<68>: [137 112 139 160 100 165 167  95 115 111 113 163 148]
<54>: [128 122 174 163  88  91 113 107 143 121 137 175 147]
<69>: [133 124 170 166  53  88 120  90 146 111 106  98  76]
[133 124 170 166  53  88 120  90 146 111 106  98  76] => <69>
[128 122 174 163  88  91 113 107 143 121 137 175 147] => <54>

<50>: [ 93  80 121 174 151  93 103 186 107 142 127  88 100]
<99>: [ 83  98 121 147 151 157 118 168 106 159 122 104 163]
<60>: [138 163 123 108 100 122 143  73 131  98 144 152 107]
<33>: [171  88 129 135 133  74 120 114 160  95 146  89  80]
<81>: [ 95 121 115 123 106 152 119  94 109 121 133 118 163]
<37>: [119 178 145 150 169 111 156 179 134 150 137 166  96]
[ 93  80 121 174 151  93 103 186 107 142 127  88 100] => <50>
[ 95 121 115 123 106 152 119  94 109 121 133 118 163] => <81>
[171  88 129 135 133  74 120 114 160  95 146  89  80] => <33>
[119 178 145 150 169 111 156 179 134 150 137 166  96] => <37>
[138 163 123 108 100 122 143  73 131  98 144 152 107] => <60>

<62>: [129 129 129 129 127 127 125 126]
<70>: [122 124 127 127 141 124 123 133]
<79>: [130 124 132 128 128 130 128 126]
<30>: [129 129 125 127 128 130 129 129]
<158>: [ 61 183 161 107 140 117 123 148]
<131>: [128 130 128 127 127 129 128 128]
<177>: [128 129 129 128 127 128 130 128]
<140>: [128 127 128 128 130 128 129 128]
<13>: [127 128 130 127 129 128 128 128]
<58>: [126 130 130 130 130 130 131 127]
<207>: [129 127 127 127 133 125 129 133]
<45>: [129 127 134 130 126 124 127 122]
[128 127 128 128 130 128 129 128] => <140>
[127 128 130 127 129 128 128 128] => <13>
[126 130 130 130 130 130 131 127] => <58>

<34>: [117 193 129 134 118 140]
<129>: [109  85 131 127 140 121]
<9>: [117 193 129 134 175 139]
<25>: [109  85 131 127 140 126]
[109  85 131 127 140 126] => <25>
[117 193 129 134 118 140] => <34>
[109  85 131 127 140 121] => <129>

<6>: [148  92  88 123]
<12>: [171 112 151 137]
<93>: [140 114 116  57]
<82>: [118 153 114 134]
<55>: [142 107 141 175]
<38>: [133  96 126  91]
[148  92  88 123] => <6>
[118 153 114 134] => <82>

<149>: [126 144  80 141  88 172]
<139>: [126 144  80 108 101 100]
<89>: [124 203 123  61  96 114]
<41>: [131 106 136 116 139 160]
<57>: [140 134 136 164 113 106]
<80>: [159 116 114 122 114 119]
<40>: [131 106 136 116 139 175]
[131 106 136 116 139 175] => <40>
[126 144  80 108 101 100] => <139>

<2>: [125  85  95 123 171 107 155  86 159 181 104 168 130  94 106 119 135 159
 118 179 122 175 168 172 167 102 140 106 171 152 182 167 152 138 128  94
 170 128  88 125 113  93 112 170 104 130 168 178 102  84 166 180 101 177
 162 106 168  94 170]
<180>: [157  88 155 156  98  74 137  97 106 174 127 182 126 158 145 136 150 134
 172 153 102  75 168  91 121  79 143 125 164 166 171 161 149 130 169 120
 102 136 138 165 164 117 107 182 174 173 175 110  87  85 136 168 146 154
 130 152 173  87 139]
<31>: [129 121  94  78 166 103  88 179  95 136 159  80  82 101 140 136 101 181
 147 169 139 102 152 117 115 173 100  98 155  83 123  90 175 164 147  91
 125 141 103 117 100 106  85  80 178 148 163 167 122  77 168 177 117 101
 129 141  86 140  96]
<5>: [136 165 168 178 130 170 167  97  95 174  92 151 159  75 110  80 137 177
  85  85 110 154  82 152 146 178 154  99 163 133 160 144 176 125  98 151
  96 138 155 118  78 158 143 134 150  88 172 134 154 174 180 134 103  85
 133  78 129 157 148]
<206>: [170 100 106  99 133 155  81 135 113 124 170 179 134  96 174 150 180 152
 100 162 163 138 144 135  89 150  80 116 121 113 164 135 149  86 122  79
 167  78 141 116 178 110  89 168 117 114 117 131 128  87 134 115 181  89
 157 119  91 112 103]
<86>: [180 128 157 145  95 115 113 103 124 123  86 135  97  99 151 128 169 177
 123 108 165 158 152  77 106  85 121 149 163 132 144 179 178 175 100 110
 143  89 169 128 144 107 117 121 149 158 118  94  91 175 169 142 113 116
 112 109  96 128 158]
<113>: [160 106 116 142  99 106 107 173  82 133 173 134  85 128  88 182 146 167
  76 120  89  98  85 162 115 171 105 137 177 102  78 158 132  93  96 120
 160 110 144  83 151 130 141 128 113 165 106 139 155 137  90  77 117  84
 154 167 111  94 133]
<39>: [ 98  86 158 110  96 139 167 122 181 103 100 157 147 162 104  91 178  95
 173 143 132 118 144  92 167 109 164 157  93 166 135 133 139  91  97  85
 108 122 119 121 145 177 133 107 173 179 139  87 181 104 102 161 156 138
 151 152 171 160 141]
<49>: [ 85 121  82 115 125  76 157  83 166 166 108 156 118 167 120  75 157 114
 108 176 120  83 144 107  84 174 177  79 104  81 172  80 181  96 115 116
 161 121 169 169 146 113 131 161 145  86 131 131  96 159 113 169 181  83
 117 149 115 156 179]
<59>: [106  78 140  84  74  82 119  79 153 113 169  95  87 141 136 142 141 166
  92 143 148 104 129 150 147 143 163  88 130 133 142 111  86 163 106 177
  97 101 148 104  74 146 166 133 128  91 172  81 115  94 173 124 176 133
  84 139  98  77 154]
<90>: [ 88 109  99 106 147  93 109 108 131 180  84 117 122 164  75 153 128  85
 126 125 147 114  89 146 105 176 121 129  87  81 140  75 107 168  81 109
 167  82 106 153  91 174 112 172 112 121 174 101  76 166 128 172  98 147
 147 122 178 133 121]
<102>: [180 128 157 145  95 115 113 103 124 123  86 135  97  99 164 116 169 177
 123  80 165 158 152  77 106  85 121 149 163 132 144 179 178 175 100  98
 143  89 169 128 144 107 117 121  87 158 118  94  91 175 169 142 113 116
 112 109 112 128 158]
[180 128 157 145  95 115 113 103 124 123  86 135  97  99 151 128 169 177
 123 108 165 158 152  77 106  85 121 149 163 132 144 179 178 175 100 110
 143  89 169 128 144 107 117 121 149 158 118  94  91 175 169 142 113 116
 112 109  96 128 158] => <86>
[180 128 157 145  95 115 113 103 124 123  86 135  97  99 164 116 169 177
 123  80 165 158 152  77 106  85 121 149 163 132 144 179 178 175 100  98
 143  89 169 128 144 107 117 121  87 158 118  94  91 175 169 142 113 116
 112 109 112 128 158] => <102>
[ 85 121  82 115 125  76 157  83 166 166 108 156 118 167 120  75 157 114
 108 176 120  83 144 107  84 174 177  79 104  81 172  80 181  96 115 116
 161 121 169 169 146 113 131 161 145  86 131 131  96 159 113 169 181  83
 117 149 115 156 179] => <49>

<51>: [134 108 140 158 130 135 146 116 135 122 114 129 125 114]
<147>: [133 146 139 116  87 150 178 167  85 145 106 187 132 104]
<138>: [188 161  83 147  90  70 126 129 136 153 148 155 141 154]
<42>: [131 136 156 169 153 159 134 115 137 114 108 137 131 126]
<66>: [ 95 154 128 111  97 103 129 124 119  95 129 156 155 136]
[188 161  83 147  90  70 126 129 136 153 148 155 141 154] => <138>
[ 95 154 128 111  97 103 129 124 119  95 129 156 155 136] => <66>
[131 136 156 169 153 159 134 115 137 114 108 137 131 126] => <42>
[134 108 140 158 130 135 146 116 135 122 114 129 125 114] => <51>
[133 146 139 116  87 150 178 167  85 145 106 187 132 104] => <147>

<78>: [119 133 135 123 130 128 136 134 115 129 125 121 117 122 130 126 118 127
 120 117 126 124 128 135 136 135 131 123 122 123 130  85 134 130 136 129
 136 116 126 119 121 126 126 120 136 127 125 125 138 131 126 130 131 135
 137]
<132>: [104 125 136 110 119 131 140 113 149 126 121 119 111 135 130 126 118 127
 134 111 126 166 139 135 102 135 131 123 121 123 116 184 134 130 136 129
 115 125 121 128 158 110 126 129 136 125 125 125 138 131 142 138 114 135
 137]
<161>: [115 133 135 117 130 128 138 131 124 129 125 121 113 122 130 126 118 127
 120 113 126 145 128 135 128 135 131 123 121 123 122 189 134 130 136 129
 134 120 125 119 137 121 126 120 136 127 125 125 139 131 128 132 129 135
 137]
<152>: [111 133 135 114 127 128 141 130 133 129 125 121 113 122 130 126 118 127
 126 113 126 156 131 135 118 135 131 123 121 123 120 133 134 130 136 129
 134 120 125 119 152 116 126 122 136 127 125 125 138 131 129 137 128 135
 137]
<53>: [137 145 126 135 130 126 138 136 108 133 127 136 123 122 130 126 126 127
 120 123 126 115 116 135 159 135 131 123 121 123 134 105 134 130 136 129
 136 120 133 119 123 141 126 120 136 132 125 125 138 131 112 132 138 135
 137]
<163>: [115 134 135 117 130 128 138 131 124 129 125 125 113 122 130 126 118 127
 125 113 126 145 128 135 128 135 131 123 121 123 122 107 134 130 136 129
 134 123 125 119 140 121 126 122 136 127 125 125 138 131 128 132 129 135
 137]
<123>: [154 137 119 143 134 125 118 141 106 132 136 135 145 122 130 127 137 127
 120 145 126 103 117 133 161 135 131 123 121 128 141 153 134 130 136 129
 140 120 135 119 110 146 126 120 131 132 125 127 135 131 108 122 143 135
 135]
[137 145 126 135 130 126 138 136 108 133 127 136 123 122 130 126 126 127
 120 123 126 115 116 135 159 135 131 123 121 123 134 105 134 130 136 129
 136 120 133 119 123 141 126 120 136 132 125 125 138 131 112 132 138 135
 137] => <53>
[115 133 135 117 130 128 138 131 124 129 125 121 113 122 130 126 118 127
 120 113 126 145 128 135 128 135 131 123 121 123 122 189 134 130 136 129
 134 120 125 119 137 121 126 120 136 127 125 125 139 131 128 132 129 135
 137] => <161>
[154 137 119 143 134 125 118 141 106 132 136 135 145 122 130 127 137 127
 120 145 126 103 117 133 161 135 131 123 121 128 141 153 134 130 136 129
 140 120 135 119 110 146 126 120 131 132 125 127 135 131 108 122 143 135
 135] => <123>
[115 134 135 117 130 128 138 131 124 129 125 125 113 122 130 126 118 127
 125 113 126 145 128 135 128 135 131 123 121 123 122 107 134 130 136 129
 134 123 125 119 140 121 126 122 136 127 125 125 138 131 128 132 129 135
 137] => <163>

<106>: [188  73 131 198]
<52>: [161 173 122 192]
<137>: [126 165  71 177]
<126>: [164 112 138 118]
[164 112 138 118] => <126>
[188  73 131 198] => <106>

<96>: [124 142 141  97 112 129 138 177 135 129]
<85>: [111 165 100  87 110 121 111  68 123 144]
<115>: [123 173  65 119 141 135 102 142 129 119]
[111 165 100  87 110 121 111  68 123 144] => <85>
[123 173  65 119 141 135 102 142 129 119] => <115>
[124 142 141  97 112 129 138 177 135 129] => <96>

<101>: [132 126 128 120 145 132 129 130 133 123 115 124 126 128 132 128 120 132
 126 122 119 121 128 119 126 120 132 130 126 133 132 123 133 132 128 126
 110 127 127 126 132 131 133 126 117 137 129 132 132 133 127 123 127 121
 123 124 124 127 132 132 134 130 117 137]
<14>: [127 126 128 130 127 132 128 129 129 128 128 129 127 128 129 127 120 128
 120 125 124 128 125 133 130 129 124 130 128 128 132 127 129 129 131 128
 127 128 127 132 128 127 133 132 128 129 129 129 128 124 128 132 124 129
 123 129 132 125 126 132 127 130 122 126]
<104>: [150 134 132 140 163 135 127 127 143 117  95 102 135 150 156 143  93 130
 120 102  83 105 145 110 123 111 132 110 140 146 168  98 138 146 157 153
  61 137 113 136 163 125 158 144 106 130 141 138 140 135 133 109 103  89
 117 117 108 138 125 173 137 115 103 155]
[132 126 128 120 145 132 129 130 133 123 115 124 126 128 132 128 120 132
 126 122 119 121 128 119 126 120 132 130 126 133 132 123 133 132 128 126
 110 127 127 126 132 131 133 126 117 137 129 132 132 133 127 123 127 121
 123 124 124 127 132 132 134 130 117 137] => <101>

<20>: [ 90 157 143 147  95  95 119 118 105 149 126 101 111 129 142 159 178 159
 125 121 121 144 129 143 150 116 107 108 149 127 110 135 169 143 131 137
 117  83 100 142 170 140  97 128 129 107 102 122 146 136  94]
<17>: [132 104  97 138 140  92 127 168 131 112  95 114 164 165 115 108 159 101
  89 111 132 129 147 117 142 128 149 133  98 102 123 115 129 121 147 134
 132  96 139 139 138 135 103  85 116  87 113 115 153 118 166]
<94>: [141 125 106 145 159  94 113 170 148 101  87 137 150 126 144 100  96  97
 156 117 144  95 128 106 130 155 144 173 123 108 119 124 112 125 159 118
 117 118 168 130 136 157 125 115 130 113 113  84 132 155 140]
<130>: [132 104  97 138 140  92 127 168 131 112  95 114 164 165 115 108 159 101
  89 111 132 129 147 117 142 128 149 133  98 102 123 115 129 121 147 134
 132  96 139 139 138 135 103  85 116  87 113 115 153 146  85]
<156>: [ 90 157 143 147  95 133 119 118 105 149 126 101 111 129 142 159 178 159
 125 121 121 144 129 143 150 116 107 108 149 127 110 135 169 143 131 137
 117  83 100 142 170 140  97 128 129 107 102  92 146 136  94]
<28>: [108 136 137 126 127 136 132  92 147 150 164 149 112  89 147 138  74 133
 178 134 125 109 100 130 122 140 116 116 139 148 129 149  94 130 118 111
 139 157 125 113 112  92 158 134 147 153 130  89 106 114 175]
[141 125 106 145 159  94 113 170 148 101  87 137 150 126 144 100  96  97
 156 117 144  95 128 106 130 155 144 173 123 108 119 124 112 125 159 118
 117 118 168 130 136 157 125 115 130 113 113  84 132 155 140] => <94>
[132 104  97 138 140  92 127 168 131 112  95 114 164 165 115 108 159 101
  89 111 132 129 147 117 142 128 149 133  98 102 123 115 129 121 147 134
 132  96 139 139 138 135 103  85 116  87 113 115 153 118 166] => <17>
[108 136 137 126 127 136 132  92 147 150 164 149 112  89 147 138  74 133
 178 134 125 109 100 130 122 140 116 116 139 148 129 149  94 130 118 111
 139 157 125 113 112  92 158 134 147 153 130  89 106 114 175] => <28>
[ 90 157 143 147  95  95 119 118 105 149 126 101 111 129 142 159 178 159
 125 121 121 144 129 143 150 116 107 108 149 127 110 135 169 143 131 137
 117  83 100 142 170 140  97 128 129 107 102 122 146 136  94] => <20>

<135>: [ 89 131 164  92 185  73]
<27>: [ 93 148 156  64 150  87]
<124>: [ 92 153 156  70 141  79]
<15>: [ 97 135 159  60 144  83]
<84>: [ 89 152 148  67 144  82]
[ 89 152 148  67 144  82] => <84>
[ 92 153 156  70 141  79] => <124>
[ 93 148 156  64 150  87] => <27>
[ 89 131 164  92 185  73] => <135>

<165>: [133 155 146 101  89 144 143 129 141 117 126 131 142 116 143 106  92  80
 122 129 128 126 146 140 132 113 185 123 110 104 123 107  92 112 148 134
 137 144 129 104  96 114 117 146 109 113 107 123 109 117  91  92  85  97
 107 163 119 107 156 118 109 149 164]
<112>: [138 188 130 116 154 136 114 112 125  99  88 146 119 126 147 114  92 153
 124 141 142 101 162 141 137 117 133 136 158 112 141 138 138 160 133 104
 126 139 120 136 142 140 173 127  95 122  94 114 132 146  96 158 157 127
 142 153 148  93 149 160 145 122 138]
<91>: [133  83 138 137 113 114 120 152 122 149 187  79 128 155 132 145 166 149
 129  92 117 156 135  81 122 127  88 110 127 126 122 131 128  94 116 152
 116 145  90 146 100 134 141 141 132 146 160 126  99 127 157 114 147 134
 139 122 122 127 119 127 148 117 133]
<46>: [108  91 104 149 159 120 133 123 120 142 101 148 141 109  99 146 138 145
 124 150 101 118  98 128 109 151 146 116 125 164 133 103 107 124 114 113
 124 109 165 124 146 132 108  95 148 129 122 122 144 108 142 161 117 157
 137  82 127 190 124 120 114 129  75]
<120>: [113 162 158 129 151 140 130 133 162  94 107 182 107 142 147 106  90 117
 120 122 114 110 128 152 120 123 174 109 149  96 172 148 112 136 154 108
 103 114 155 125 136 141 121 149 106 136 118 116 138 144 114 110  96 118
 161 151 156 115 134 164 122 104 106]
<65>: [108 125 151 115 154 107 153 136 158 139  95 144 131 151 119 125 126 122
 125 134 100 127 138 128  75 138 143  95  97 106 100  94 109  98 137 139
 127 122 152  92 128 128 122 104 154 117 121 124 150 118 159 134 139 163
 141 105  94 151 124 182 117 138  98]
<95>: [138 111  82 125  99 160  96  99  90 128 136 123 126 101 112 137 134 122
 122 149 152 110 103 142 177 130 125 161 157 171 133 137 127 166 127 117
 149 116 129 147 126 128 108 120 129 115 128 131 128 124  88 133 105  98
 110 149 149 136 129  75 110 145 159]
<76>: [124 107 112 113 115 167 139 104 115 146 122 132 125 134 110 143 161  78
 156 132 140 134  98 180 140 113  95 158 111 134 128 133 142 135 141 139
 146 100 115 145 126 108  90 130 168 118 151 140 169 117 138 113 117 124
 100 146  94 109 106 102  84 146 133]
<22>: [135 151 138 105  84 150 137 130 134 116 140 118 136 112 141  99  99  77
 129 127 133 126 137 141 139 113 172 131 107 102 125 133  97 114 145 139
 142 139 119 113  91 115 112 151 112 115 124 132 106 113  88  87  85  96
 108 165 130 106 154 110 106 149 175]
<150>: [124 133 109 106 165 141 109 119 115 128  83 120 130 123  97 129  93 155
 139 162 137 122 121 123  86 147 129 130 114 124 139 154 145 155 135  99
 163 106 124  67 182 162 148 114 114 147  85 113 123 121 137 159 148 113
 130 116 101 145 131 164 126 146 139]
<128>: [135  87 118 137  99 109 103 144 116 149 171 100 135 118 114 140 133 167
 111 127 144 160 111  89 135 150 122 127 126 138 103 154 147 131 116 132
 139 130 113 139 141 143 118 135 117 147 165 136  85 139 147 114 119  97
 108 102 131 164 109  68 158 124 148]
[135 151 138 105  84 150 137 130 134 116 140 118 136 112 141  99  99  77
 129 127 133 126 137 141 139 113 172 131 107 102 125 133  97 114 145 139
 142 139 119 113  91 115 112 151 112 115 124 132 106 113  88  87  85  96
 108 165 130 106 154 110 106 149 175] => <22>
[124 133 109 106 165 141 109 119 115 128  83 120 130 123  97 129  93 155
 139 162 137 122 121 123  86 147 129 130 114 124 139 154 145 155 135  99
 163 106 124  67 182 162 148 114 114 147  85 113 123 121 137 159 148 113
 130 116 101 145 131 164 126 146 139] => <150>
[138 188 130 116 154 136 114 112 125  99  88 146 119 126 147 114  92 153
 124 141 142 101 162 141 137 117 133 136 158 112 141 138 138 160 133 104
 126 139 120 136 142 140 173 127  95 122  94 114 132 146  96 158 157 127
 142 153 148  93 149 160 145 122 138] => <112>

<117>: [117 128 176 200]
<16>: [ 87 124 170 198]
<166>: [159  76 153 143]
<162>: [ 71 147 154  76]
<97>: [142  97 129 144]
<47>: [144  74 156  51]
<56>: [122 161 164 176]
[144  74 156  51] => <47>
[ 87 124 170 198] => <16>
[122 161 164 176] => <56>

<146>: [ 93 170 113 129]
<190>: [132 187 143 124]
<183>: [157  75 136 128]
<32>: [ 88 144 105 131]
<83>: [114  75 107 133]
<208>: [157  75 130 126]
<200>: [ 88 144 105 124]
<110>: [167  98 148 126]
<11>: [156 164 154 123]
<201>: [157  75 136 133]
<202>: [134  66 119 131]
[ 88 144 105 131] => <32>
[157  75 136 128] => <183>
[ 88 144 105 124] => <200>

